A small network was shown many inputs. Here are its activations along a few directions, one row for each input.
Each table varies a few parts of the input and shows all the possible inputs, shuffled.
A made-up example of a description, with smaller parts first: values(3) and (point or line(9) or (line(4) and ring(5))).
Shared parts are said once, and a part with two or three values counts as separate values.
In the rows, 128 means zero.

Other details of the inputs shift rows strongly along two fixed directions, in all tables alike. That doesn't count.

A family of inputs:
r1: [151  95 132 187 120 149 125 123 111 133 111 179 116]
r2: [138 113 124 182 112 166 146 118 117 126 104 164 114]
r3: [170  59 120  91 151 124 143 169 113 158  62 107 124]
r4: [157 105 123  31 172  59  87 166 103 124 141  59 157]
r5: [ 28 166 130 131  87 124 106  78 201 129 162 133 109]
r6: [172  73 116  85 143 127 144 154 118 146  76 116 125]
r7: [102 142 120  99 110 142 146 101 151 105 113 133 118]
r8: [ 38 168 120  57 102  94 111  49 195 134 175  98 103]
r9: [182 105 135  99 170 117 140 165 102 148 105 110 159]
r10: [ 99 118 120 174 106 159 149 146 138 145  82 142 115]
r11: [ 88 172 136 220  81 148 127 139 111 115 181 138 109]
r12: [ 93 135 134 204  74 163 133  96 152 139 155 175  89]
r13: [100 170 147 226 126 167 140 123 109  94 157 148  79]
r14: [147 132 152 201 110 176 167 178 113 127 107 166 131]
r15: [ 69 218 124 135  81 128 130  77 160 110 177 132 143]
r16: [177 118  89  19 156  92 117 132 112 135 120  84 173]
r17: [142 102 123 185 104 166 149 130 123 148 108 153 104]
r18: [ 57 206 126  76 147 117 127  76 151  78 181  75  98]
r19: [ 99 138 151  48 155  96 104  88 168 103 159 115 141]
r20: [160 105 148  24 178  70  98 146 133 136 133  94 169]
r21: [140 137 117 144 135 111 129 161  87 132 144  99 131]
r22: [ 58 185 159 148 121 139 106  97 151  73 190 125  89]
r23: [158 142 108  12 156  82 128 141 131 117 101  77 183]
r24: [106 175 116 197  64 169 137 110 128 122 166 170 126]
r25: [181  54 130  98 149 108 106 149 127 150 102 132 128]
r26: [158 134 138 222 101 150 127 151 103 132 125 176 150]
r27: [194  58 113 104 161 112 128 144 102 168  87 121 128]
r28: [114 135 142  66 163  98 116  88 145 118 152 118 139]
r29: [176  81 123 177 138 147 138 137  97 142  90 166 122]
r30: [164  68 117 102 157 106 126 139 114 172  88 111 121]
r31: [181 101 139 188 171 162 152 197  77  98  86 132 102]
r32: [129  82 144 192 104 151 119 145 140 149 116 166 100]
r33: [159 130 115 193  81 182 154 170 104 119 110 172 137]
r34: [ 61 192 137  76 152 100 104  75 147  83 192  86 100]
r35: [ 74 196 145 137 103 134 140  93 156 124 179 135 127]
r36: [ 80 210 123 139  83 142 138  90 156 109 163 127 146]
r37: [190  96 117 176 117 144 118 164  86 142 120 168 149]
r38: [151 112 151 216 135 165 151 134 108 127 119 180 119]
r39: [142 141 139 119 119 111 102 135 135 117 137 136 166]
r40: [159  69 115 197 138 151 141 169 102 171  61 146 125]
r41: [150  81 106  22 170  84 122 122 132 163  91  69 133]
r42: [147 125 135  10 181  61 105 122 131 142 141  82 166]
r43: [ 62 189 144 134 109 152 148  69 167 100 166 138 116]
r44: [192  86 117  91 139 110  94 163 105 133 118 135 167]
r45: [138 142 124 194 104 156 155 190  93 111 123 123 118]
r46: [136  91 101  43 178  70 112 120 134 169  89  79 145]
r47: [166  57 123 200 145 131 122 169 104 175  74 158 125]
r48: [136 122 143 119 147 146 156 136 131 107 108 136 133]
r49: [ 62 163 132  64 104 107 101  55 190  98 170 127 120]
r50: [ 66 204 117 146  90 136 139 114 135 104 186  92 114]
Description of these inputs: line(5) and (values(2) or line(8)).
The inputs of r26 and r15 match in every part but the line(5) part. If r47 is changed in the same way as r26 into r15, which row does it become? -> r46
The inputs of r10 and r5 match in every part but the line(5) part. If r3 is changed in the same way as r10 into r5, which row does it become? -> r32
A walk changes only the line(5) part. It starts at r4 and steps to r11. List the rest of the walk in order. -> r21, r50, r45
Which other rows does r34 become when the line(5) part takes its other values? List them by row number. -> r13, r18, r22, r31

A family of inputs:
r51: [109 130 122  58 133 121 142  93 165 122 116 116 135]
r52: [107 175 148 152 131 132 118 114 125  86 170 129 122]
r53: [191  60 121 105 142 121 121 132 123 161  79 163 161]
r54: [145 151 117  58 124 108 126 124 132 114 133 117 177]
r55: [123 118 119  65 175  91 123 131 119 123 129  69 110]
r56: [184  68 118 168 152 136 148 188  75 156  72 115 117]
r57: [168  97 112 132 137 137 152 159 103 142  77 112 129]
r58: [189  56 115 157 141 140 147 174 104 162  56 141 126]
r59: [134 132 139 129 148 139 147 129 123 112 118 127 117]
r60: [ 87 152 110  76 115 126 142 104 160 130 118  98 116]
r61: [113 166 118  94 119 148 154 110 135 105 132 121 136]
r62: [ 66 143 118 135  75 119 113  73 170 156 158 136 112]
r63: [ 87 166 138  41 168  95 117  84 150  86 160  78 108]
r64: [123 161 155 190 104 141 108 126 123 101 177 167 131]
r65: [113 177 152 218  80 175 133 136 128 104 160 182 131]
r66: [195 101 147 143 167 112 108 175  78 113 123 138 152]
r67: [ 97 171 131  53 167 100 115  95 137  83 168  82 116]
r68: [186  91 132 170 140 117 104 185  83 149 130 135 148]
r69: [117 172 128 175  87 169 155 126 132 103 139 162 143]
r70: [ 96 132 159 196 102 148 107  87 154 121 164 187 100]
r71: [158  77 120 161 146 134 145 178  96 157  77 121 109]
r72: [108 129 135  63 133  99 101  73 170 138 148 132 140]
r73: [ 90 120 120  40 157  73  97  87 161 140 150  85 118]
r74: [ 81 132 108  69 129  99 123 102 162 140 132  87 111]
r75: [ 90 123 130 119 142 115 116 111 149 129 138 103  96]
r76: [ 99 181 100  48 117 104 124 107 151 123 144  79 157]
r77: [138 147 113 154  74 140 126 141 132 140 143 146 153]
r78: [181  79 125 103 160 139 153 157 107 134  64 132 141]
r79: [108 126 122  91 113 134 130  91 164 129 120 150 138]
r80: [117 151 124 214  63 152 128 147 122 143 160 160 130]
r81: [189  72 145 143 174 139 144 170  94 133  74 138 122]
r82: [160  85 137  51 185  95 126 128 132 134  97 102 137]
r83: [ 97 157 108 115 124 124 139 124 126 129 141  89 117]
r84: [111 121 124 215  58 163 132 108 152 160 120 193 115]
r85: [181  96 118 165 125 122 124 191  80 152 107 126 155]
r86: [180  63 146 180 149 150 129 156 111 148  89 177 129]
r87: [134 136 125  88 149  89  99 144 111 127 151  91 148]
r88: [ 92 175 136 199 102 149 129 133 122 114 170 133 108]
r89: [ 65 141 132 143  99 119  99  72 169 142 172 137 103]
r90: [120 146 131 158 106 172 166 123 126 111 111 155 116]
r91: [110 119 155 183 139 150 130 119 136 108 136 157  92]
r92: [172 107 113 143 139 119 129 175  87 146 105 103 147]
r93: [156 103 122 162 162 131 132 171  81 128 119 111 111]
r94: [196 111 109  30 150  88 113 147 116 137 113 117 192]
r95: [ 78 145 148 229 104 171 144 132 134 122 141 149  71]
r96: [ 95 127 159 185 118 149 116  99 145 115 151 171  97]
r97: [121 174 139 129 126 128 135 119 129 105 149 130 141]
r98: [ 85 182 111 133  90 151 155 107 143 119 144 112 118]
r99: [174  49 114 152 145 118 120 167 102 177  78 137 127]
r100: [179 111 120  21 203  82 129 143 103 119 108  75 153]
r101: [109 170 141 110 103 121 116 106 144 111 177 136 157]
r102: [103 137 165 223 123 176 140 130 127  98 137 167  80]
r103: [111 171 104  65 104 105 121 117 147 128 149  99 164]
r104: [ 95 131 112 113  96 134 123  96 165 150 119 134 125]
Describe the family of inputs behind these rows. -> ring(6) and line(9)
The inputs of r83 and r98 match in every part but the ring(6) part. If r99 is changed in the same way as r83 into r98, which row does it become? -> r104
Which other rows does r91 become when the line(9) part takes its other values? List them by row number. -> r52, r63, r64, r66, r67, r70, r96, r102
Which other rows does r56 become when the ring(6) part takes its other values? List them by row number. -> r55, r57, r59, r63, r90
Which other rows does r81 become when the ring(6) part takes its other values? List them by row number. -> r60, r71, r78, r95, r102
